Here are a small network's activations along a few directions, averaged over the inputs that share one value of a field.
Values that are neighbours, or in one group, have similar rows; names and order tell nothing.
Strong random noise was added to every row along 3 fixed directions; ignore it. To show where, here is one row again and again, with new noise each time:
[-343   76 -182  441  248  -11 -374 -106  -43    7 -334  -51   33  -80
   -6  106]
[-145   40 -157  134   57  -48 -276  115   -5  -89  -69 -228  -23   94
   34  114]
[ -56  121   80  133  -67 -144   74 -309  -94  190   62  138  195 -141
 -241  183]
[  21    7  115  137  -16 -164   50 -378  -97  161   19  163  189 -175
 -229  156]
[ 149 -314  -93   -4  136 -100 -366  113   24 -273  -88 -317 -111  130
  142   26]


Values of Z:
z6: [-226  155 -220  216  119  136 -191  -48  105  229 -186  255  135 -101
  108   92]
z5: [ -19   26   29  162 -134  214   77  404  112 -244    2 -210 -248  118
   81  -59]
z1: [ -31  166 -121 -329  108  -19  -47  259   -2   49   14   28  -36  158
  -50  -39]
z10: [  19  372  251 -165  -97   18  467   96  -59    9  245   96  166  -60
    0  -15]
z9: [-231   60  130  126 -159  251  107 -246 -172  404  -74  282 -187  -55
 -320 -197]
z8: [ -35  -40  165   87   12  377   14 -153   16   59  -73  181 -103  -72
   51 -303]
z3: [-139 -241 -128  267  163 -106 -333  -34   -8  -71 -309  -95   65   -8
   69   58]
z2: [ 546 -565  117 -593  -35  -75 -228 -270   31   49  141  176   37   62
   93 -227]
z7: [ 139  154   -6 -151 -391 -125  631  284  121  -36  412 -177   69   41
  161  197]
z4: [-510  829 -257   35   17  -11  406  357   21  -73   92 -101  -38   22
  -52   86]
The values of Z form 4 separate groups.
List the group mates of z4, in the order listed. -> z10
List the group mates of z5, in the order listed. -> z7
List the group mates of z8, in the order listed. -> z9

Values of B:
b5: [ -75 -151 -326 -269 -187   83 -601  413  141 -146   39 -609 -161  335
   61   97]
b12: [ 194   66   59 -157 -460  250  277  548   74 -133  395 -277 -167  350
  -54 -179]
b8: [-242  289  126  251 -243  309  163  328  -49   36   66  -64 -144  161
  -96 -190]
b11: [ 204 -376  239 -261  239  140 -189 -634 -162   14 -132  513   45 -328
 -125 -356]
b3: [ 129 -494  -49  259  779 -274 -538 -525  -84 -388 -705  162  157 -331
  286  -97]
b4: [-227  400   12  183 -158   -6  367  476   47 -143  170 -356 -148  129
  -18  247]
b14: [ 343  144  111 -848 -506   18  442  -50  -34  230  501  297  117  238
   40  -71]
b7: [ 460 -212 -204 -211  -69 -443 -125  404   31 -151  337 -409  -40  125
  200  274]
b13: [-486  336 -278  314  238   27   26  574   77 -350 -174 -223 -143   70
  239  -39]
b2: [-250 -149 -120  439  320  454 -185   10  167 -219 -409   84 -212 -116
  230 -320]
b6: [ 314 -744   74  576  945 -138 -137 -306  -36 -601 -760  -61 -161 -322
  469 -267]
b10: [ 508 -951  -70 -440   46 -212 -704  183  -35 -225    4 -589 -188  308
  164  -94]
b9: [ 358 -404  -95 -253 -381  -86 -312  325  128 -108  294 -515 -291  435
   55  135]
b15: [ -10  162  -97  179  402 -248 -354   -5  126 -122 -401 -184   77  -51
  201  213]
b1: [ 234 -280  305 -490  -60   98  279 -600   28  419  188  690  118 -162
 -217  -89]
The values of B form 5 separate groups.
List the group mates of b12, in the order listed. -> b8, b2
List the group mates of b7, in the order listed. -> b3, b15
List the group mates of b10, in the order listed. -> b5, b9
List the group mates of b6, in the order listed. -> b4, b13

Values of P:
p13: [-578  748   77  439 -139  -87  446 -165  -79  398  136  247  242 -246
 -261  443]
p8: [ 308 -455   36 -100  -79    2 -263 -225   74   81   -7 -130 -177  101
 -143  -35]
p3: [-390  661 -147  194 -281 -217  495  330  -61  161  203 -108  130  -36
 -214  387]
p12: [-275  250 -165   53  161 -138 -161 -186 -228   94  -99  136  310 -108
   -3   -3]
p6: [  51  -72  216   66  198  242    5 -386  -79  124 -210  553   48 -283
  -95 -251]
p10: [ -73   35    5  188  131  190  189  116  143 -151 -161  -55  -88  106
  147 -100]
p11: [-300  557  -61  238   81 -146  277   59  -40   31  -39   27  224 -149
  -60  241]
p15: [ -73 -199   -7  114    5   43 -286 -319 -178  281  -75  224   91 -201
 -279 -125]
p5: [ 806 -713  507 -308 -110  -65  204 -105   88 -428   81 -232 -227   86
   85 -230]
p9: [-614  390 -180  289  363  286 -268  -23  -65  101 -395  244  -81  -63
   86 -199]
p14: [ 262 -227   95 -201   91  116  264 -313   27  184   50  476   17 -187
    0 -155]
p2: [ -47  -17   43   60 -301   92 -129    5  -23  160  167  -41  -29  117
 -185   67]
p1: [   5  298   70 -143 -309  120  404  406  144 -164  371 -157 -139  128
  134  -69]
p7: [ 450 -261  140 -407 -310 -392   36  -75   11   48  305  -88  243  160
 -100  251]
p4: [ -25  131 -175 -196  -76 -165  -50 -157  -30  258  125   42  217  -88
  -94  189]
The values of P form 5 separate groups.
List the group mates of p8, in the order listed. -> p15, p2
List the group mates of p5, in the order listed. -> p10, p1
List the group mates of p11, in the order listed. -> p13, p3
List the group mates of p14, in the order listed. -> p6, p9

Values of W:
w8: [ -67   71 -156 -116   61  131   95  227   66 -162  -33    5 -146   62
  248  -66]
w4: [ 295 -441 -183  -38  177 -104 -413  -62  102    0 -245 -183  -83   64
  181   51]
w14: [-494  393 -246  428   28  -59  115  320   51  100  -93 -135   61   74
  126  167]
w18: [-188  424   56  -36 -249 -106  394  124  -52  -21  364 -196   -6  -30
 -151  152]
w12: [-469  507 -223   15 -119  139  114  100  -51  362   58  234  134   27
 -103    9]
w9: [ 299 -356  236  -90  241 -278 -162 -554 -172   89 -199  345  240 -208
 -214   38]
w10: [ -78  -92  -67   89   63  -87 -423  -28 -144   -7 -106  -76  -41  -14
  -74   29]
w17: [  98 -105  305 -135  179  -54  312 -353  -95  -35  -29  346   35 -172
 -175 -139]
w3: [-133  295  -81    5 -194  157  256  270   55  109   69   31  -29  146
   85   24]
w11: [-503  407 -158  408   40  302 -148 -114    1  431 -147  304   76  -71
  -51  112]
w5: [-479  774 -243 -263 -290  218  -61  582  -23  132  377 -158  -73  406
   -5   15]
w15: [-169  110  -82  341  303 -170   39    6   56  -37 -284   90   98 -184
  124   69]
w13: [  -5  -87  117  247   -1  190   86  -77    1  -22 -120   86  -84  -46
  -18  -82]
w2: [-311  -76    1  303  260  246 -349 -244  -58   73 -359  166  -53 -227
 -116 -133]
w20: [-105  -11  -33  154  187  291 -172  141  114 -257 -143 -178 -223  -68
   99 -140]
w19: [ 171 -387   92  103   -9 -171 -131 -375 -116  177 -115   52   92 -124
 -149   44]
w7: [  62  101  148   21 -327  215   25  -77   33  188  130  146   47   58
 -179   62]
w6: [-211   52  -73  464  106   -7  -25    2   42 -183 -195 -192  -33  -76
   36   76]
w1: [-196   48 -126  116  121  -96  -71 -387  -18  337 -168  235  309 -314
 -111   99]
w16: [-114  187 -101  205  180 -156  -71   76   17 -323 -189 -173   48   26
  146 -101]
Each value of W is a pair of two hidden parts, and every pair occurs once (5 first parts, 4 second parts).
w6 and w19 share the first part; w6 and w16 share the second. Which value has the first part of w16 and the second part of w19? -> w9
w3 and w11 share the first part; w3 and w13 share the second. Which value has the first part of w13 and the second part of w11? -> w7
w14 and w4 share the first part; w14 and w18 share the second. Which value has the first part of w18 and the second part of w4? -> w10

Values of F:
f7: [ 356 -261 -121 -297 -159 -160  226  476  175 -346  268 -460 -168  276
  346   42]
f14: [  92 -222   19   -2 -133   77  113   97   76  -68   83  127 -141   -9
  141  -61]
f17: [ 120 -270  -84  257  378 -166 -408 -400   73   49 -373  234  209 -240
   71   55]
f5: [-133  -50 -203  277  381  -72  -42   70   67 -243 -327   43  -49 -162
  202   59]
f15: [-269 -163 -193  328  128 -113 -125 -383  -79  248 -255   95  197 -134
  -65  160]
f12: [ 351 -245  194 -159  -58  136  199   49   15 -115  166  -34 -227   90
  -84  -34]
f6: [-104  399   85  291  -52  -52  239  -40 -132  -72    0  -11  126 -100
  -79   36]
f9: [-125  -52  159   42  109  182 -218 -131  -72   93 -131  130   23  -96
 -195  -86]
f13: [   7 -522 -163  432  325   26 -724 -164  -27 -229 -463 -243  -79 -100
  170   12]
f2: [-121  156  119  -97   38   41  -23 -289 -154  296   -2  288   78  -56
  -47  -94]
f19: [ -49 -373 -189  171  510 -209 -578 -348  -96 -187 -448  -62    6 -114
  165 -130]
f8: [ -54  -61  -72   87 -109  176 -267  138   59   48  -95 -108 -112  137
  -74 -104]
f20: [-143  -54  336  340  420   86  114 -687  -33  171 -373  611  264 -468
 -112 -207]
f10: [  30 -284  289  332  354   90  -27 -520  -81  -44 -368  367  -86 -256
 -110 -270]
f16: [-180  -71 -178   82  215  136 -221 -228   25  180 -340  211    9 -135
   73 -102]
f1: [ 215 -162   45  155   62  -41   77   46   32 -299  -49 -254 -154  -75
   47   29]
f18: [  34  157   -3 -154  -42  137  212  224   90   57  135  107  -10   69
   96  -40]
f3: [ 215  143  113 -314  -61 -191  247  292   15 -324  177 -205   18  130
  124   13]
f11: [ 356 -628   -3  -80   92   -9 -270  -32    2   55 -132   59 -216   74
  119 -161]
f4: [  21  -59   98  -59    4 -167 -221  -98  -44   26  -49 -109   51  -59
 -196   70]
Each value of F is a pair of two hidden parts, and every pair occurs once (5 first parts, 4 second parts).
f19 and f3 share the first part; f19 and f13 share the second. Which value has the first part of f13 and the second part of f3? -> f1
f14 and f7 share the first part; f14 and f18 share the second. Which value has the first part of f18 and the second part of f7? -> f5
f8 and f12 share the first part; f8 and f9 share the second. Which value has the first part of f9 and the second part of f12? -> f10
